These are the activations of a small neural network, seen along a few directions. Each row is one input.
Each table varies a few parts of the input and shows all the possible inputs, shuffled.
Descriptions start from the smaller parts, as in this example, which fits no table here: one of 5 places around a ring, together with either a single point or one of 9 places along a line or (one of 3 separate values, together with one of 6 places along a line).
Shared parts are said once, and a part with two or three values counts as separate values.
In the rows, zero is written as 128.

Other details of the inputs shift rows strongly along two fixed directions, in all tables alike. That doesn't count.
To show where, the next rows are all for the same input, with only those details redrawn:
[169 122 125 151 143 122 115  93 109 152 125 166 159 121 149 138 120]
[124 133 135 123 135 131 123 122 116 136 138 119 131 132 103 127 130]
[126 114 124 134 133 127 133 114 113 119 130 151 153 129 176 141 124]
[124 148 144 115 136 135 115 128 118 149 144  95 114 135  49 116 135]
[126 109 121 137 133 125 136 111 112 114 128 159 158 129 195 144 122]
[ 63 119 132 101 120 137 151 151 120  84 143 104 127 144 157 133 134]
[171 137 132 144 145 125 107  97 111 167 130 144 144 121  96 128 125]

Rows:
r1: [137 123 123 137 121 124 124 141 140 132 115 141 135 127 144 119 144]
r2: [178 128 107 166 134 116 111 111 138 148 120 165 145 113 152 137 117]
r3: [ 66 121 140 100 113 143 141 156 118  92 135  98 112 146 146 130 150]
r4: [130 121 128 135 129 122 120 117 111 127 138 133 124 123 143 142 117]
r5: [131 116 137 127 126 124 123 119 113 135 123 134 130 126 146 133 142]
r6: [135 148 131 127 123 121 113 144 148 149 135  91  97 123  51 117 130]
r7: [133 109 110 143 125 118 141 131 141 115 116 159 159 126 196 133 123]
r8: [125 114 131 134 137 124 139 108 120 121 125 151 136 121 181 140 113]
r9: [124 148 144 115 136 135 115 128 118 149 144  95 114 135  49 116 135]
r10: [ 62 119 139 102 126 140 154 147 126  82 141 104 112 137 162 130 122]
r11: [178 123 110 154 135 115 118 110 138 153 107 168 160 122 147 131 121]
r12: [170 117 126 150 139 114 119  91 108 151 118 164 157 120 146 140 118]
r13: [133 143 133 129 136 131 128 140 153 139 128 111 113 126  87 109 123]
r14: [134 150 139 122 136 128 125 141 156 150 130  96 100 125  52 106 127]
r15: [135 118 115 139 124 117 139 134 141 122 114 143 148 129 154 129 125]
r16: [173 116 130 151 137 122 108  96 106 158 116 166 149 118 155 135 135]
r17: [176 126 110 159 134 119 120 111 138 155 111 168 160 121 148 129 121]
r18: [128 116 120 140 130 124 125 115 111 116 136 149 135 124 179 150 116]
r19: [122 153 147 117 141 142 118 124 124 148 139  98 101 130  53 116 124]
r20: [171 129 130 142 142 120 108  94 111 161 122 151 147 124 111 134 121]
r21: [128 147 148 116 132 139 107 133 115 152 137  95 105 134  53 113 151]
r22: [ 65 113 132 105 112 127 146 149 119  83 146 100 105 137 162 144 125]
r23: [180 123 110 165 131 109 115 110 136 147 113 163 144 112 150 140 114]
r24: [134 141 125 133 123 124 116 143 145 137 134 106 110 124  86 121 126]
r25: [132 115 112 147 133 129 145 126 149 113 115 163 147 125 199 134 115]
r26: [127 127 133 127 140 131 129 111 120 126 125 138 129 127 141 135 115]
r27: [132 144 121 134 123 129 116 141 145 137 132 108 110 127  85 123 127]
r28: [128 112 120 136 127 121 124 112 111 114 129 149 134 126 177 154 114]
r29: [127 143 141 121 129 125 110 127 114 144 142  91  95 128  50 127 125]
r30: [ 70 116 120 111 105 137 150 171 146  82 121 117 124 144 178 125 150]
r31: [ 70 122 119 109 114 134 155 170 149  84 133 105 129 144 156 121 137]
r32: [127 110 118 143 127 124 129 111 110 112 131 158 140 125 198 156 113]
r33: [181 131 119 151 131 120 104 116 138 165 104 158 141 122 114 122 141]
r34: [ 72 116 126 109 104 130 151 173 145  83 120 107 118 143 158 122 150]
r35: [125 129 138 122 132 127 123 122 116 137 136 117 130 130 104 125 128]
r36: [134 146 134 120 127 122 122 147 148 153 130  94 113 130  48 108 136]
r37: [124 139 143 122 140 131 126 119 121 136 132 110 110 127  86 123 120]
r38: [178 136 120 152 146 123 116 109 147 159 111 154 137 118 114 123 115]
r39: [161 122 120  96  99 151 167 101 106  98 129 175 140  98 197 136 111]
r40: [ 67 113 136  97 113 138 142 153 117  85 129 105 116 147 161 134 148]
r41: [124 143 142 117 132 134 117 126 117 145 139 102 118 136  65 121 132]
r42: [136 146 139 121 121 125 113 150 147 155 124  98 104 130  51 104 153]
r43: [134 141 131 130 135 128 131 138 152 137 123 111 113 127  84 113 123]
r44: [135 150 126 125 124 126 108 143 147 144 132  93  99 129  49 118 129]
r45: [ 64 116 139  96 116 130 151 150 122  90 142  94 118 142 141 131 134]
r46: [ 71 120 124 110 108 138 147 174 147  85 127 109 120 144 161 119 153]
r47: [132 117 134 130 126 125 124 119 109 130 119 135 132 129 142 133 140]
r48: [218 155 113 118 105 140 144 101 134 148 121 165 132  95 115 106 116]
r49: [ 70 121 120 113 123 139 161 163 157  76 132 114 121 138 178 124 126]
r50: [ 62 127 138 101 129 145 151 149 127  86 144  99 109 139 144 128 126]
Question: What do these inputs look like to the network?
Answer: one of 2 separate values, together with either a single point or (one of 4 separate values, together with one of 6 places around a ring)
Question: The inputs of r28 and r44 match in every part but the choice among 2 separate values. If r41 is changed in the same way as r28 into r44, which row does it become?
Answer: r17
Question: The inputs of r32 and r27 match in every part but the choice among 2 separate values. If r10 is changed in the same way as r32 into r27, which row does it become?
Answer: r13
Question: Change only the place on the ring of 6 in r34. List by row number the other rows that result.
Answer: r1, r30, r33, r42, r46
Question: Change only the choice among 2 separate values in r6. List by row number the other rows that result.
Answer: r22
Question: Change only the place on the ring of 6 in r31. List by row number the other rows that result.
Answer: r7, r11, r15, r17, r36

Rows:
r51: [177 126 144 154 157 118  82  78  79 185 128 144 146 127  89 139 131]
r52: [ 75 121 128 109 121 133 154 155 143  88 132 104 120 138 148 128 126]
r53: [213 132 118 181 148 111  93  90 131 186 111 178 146 106 125 131 119]
r54: [ 81 124 124 104 115 137 155 155 139  85 140 105 121 136 149 127 126]
r55: [140 156 142 130 143 128 106 136 144 169 136  89 103 129  21 104 135]
r56: [ 57 127 131  99 110 137 152 172 143  77 137  84  97 141 131 126 133]
r57: [133 111 118 124 120 132 155 118 126 101 119 165 154 119 211 133 124]
r58: [153 114 116 134 126 131 146 108 125 116 114 181 160 117 208 134 119]
r59: [146 150 137 127 133 124 115 131 136 159 131  99 107 126  39 112 127]
r60: [ 37 112 148  91 127 137 147 139  95  73 153  88 107 149 149 147 125]
r61: [ 84 125 121 107 108 137 149 159 136  83 139 106 111 133 151 130 128]
r62: [143 104 112 154 130 113 129 117 136 122 113 170 152 121 211 145 120]
r63: [194 129 120 159 139 113 107  95 131 169 111 164 141 112 123 134 114]
r64: [149 157 141 131 130 129  92 142 138 174 129  90 101 130   7 105 152]
r65: [117 149 139 118 133 133 112 152 142 151 130  89 111 143  40 106 148]
r66: [ 51 116 129 102 113 134 152 176 144  79 132  93 122 152 151 124 150]
r67: [ 71 136 135  82 106 149 160 164 136  82 138  87 100 140 121 114 140]
r68: [ 53 121 132 101 107 130 148 180 141  86 134  83 115 152 129 120 152]
r69: [ 67 125 131  86  99 147 162 167 133  70 137  99 104 133 156 121 140]
r70: [142 101 106 159 128 116 131 118 130 119 104 183 170 129 230 146 131]
r71: [122 102 111 143 132 123 149 121 135  99 113 173 159 127 230 146 111]
r72: [ 82 128 121 106 112 138 152 155 138  84 138 105 115 138 150 129 125]
r73: [129 103 135 148 151 117 117  89  87 126 133 163 153 128 198 159 115]
r74: [217 137 115 167 147 120 104  82 126 181 116 181 158 106 119 129 107]
r75: [144 154 136 128 136 130 113 129 140 157 129 100 103 129  40 113 127]
r76: [117 157 144 119 139 135 111 149 147 155 138  78  96 136  22 102 135]
r77: [199 138 119 150 134 119 105  98 128 171 122 155 137 109 102 130 116]
r78: [ 73 125 131 113 118 127 144 164 144  99 137  93 112 140 131 122 135]
r79: [141 154 137 134 139 128 107 135 144 162 132  98 104 130  44 110 134]
r80: [198 136 138 153 155 122  91  58  77 187 139 164 146 110  98 148 108]
r81: [123  95 109 145 118 115 136 131 132 104 108 170 161 132 232 148 135]
r82: [151 109 108 146 122 118 141 113 126 116 121 171 159 118 206 143 111]
r83: [223 141 126 152 136 120 109  84 118 186 115 172 148 102 100 118 122]
r84: [137 104 136 126 131 136 137  80  75 122 134 174 155 119 208 157 118]
r85: [140 161 145  95 118 140 118 140 132 154 137  81  86 125  12 100 141]
Question: What do these inputs look like to the network?
Answer: one of 5 places along a line, together with either a single point or one of 6 places around a ring
Question: The inputs of r78 and r83 match in every part but the place on the line of 5. If r76 is changed in the same way as r78 into r83, which row does it become?
Answer: r58
Question: Which other rows agree with r74 in the place on the line of 5? List them by row number.
Answer: r54, r61, r72, r77, r80, r82
